A =
[[123 119 127 144 130 136]
 [120 122 130 144 130 134]
 [125 124 127 144 130 134]
 [111 115 134 152 122 138]
 [119 126 135 140 129 134]
 [123 118 122 147 132 135]
 [123 119 126 144 130 136]
 [113 119 130 144 131 134]
 [121 123 125 144 130 137]
 [117 127 131 145 130 133]]
Find the third entry, reading row by row.
A: 127
The 4th entry in reading order: 144
Find the entry just right of the largest entry.
A: 122
The third entry on the diagonal from the top-right corner: 144
The third-last entry, reading row by row: 145
The bottom-right entry: 133
The top-left entry: 123
Find the 3rd smallest entry.
A: 115
Find the smallest entry in the first column.
A: 111
The entry directly below the smallest entry -> 119
Find the entry directly above 117.
A: 121
Find the bottom entry of the column that holds the smallest entry.
A: 117
The second-last entry, reading row by row is 130
The entry directly below 152 is 140
Find the last entry in the row that holds the smallest entry.
A: 138
The 2nd entry on the main diagonal -> 122
Find the largest entry in the first column.
A: 125
The entry just left of 132 is 147
Find the 1st entry on the diagonal from the top-right corner.
A: 136
The entry directly below 147 -> 144
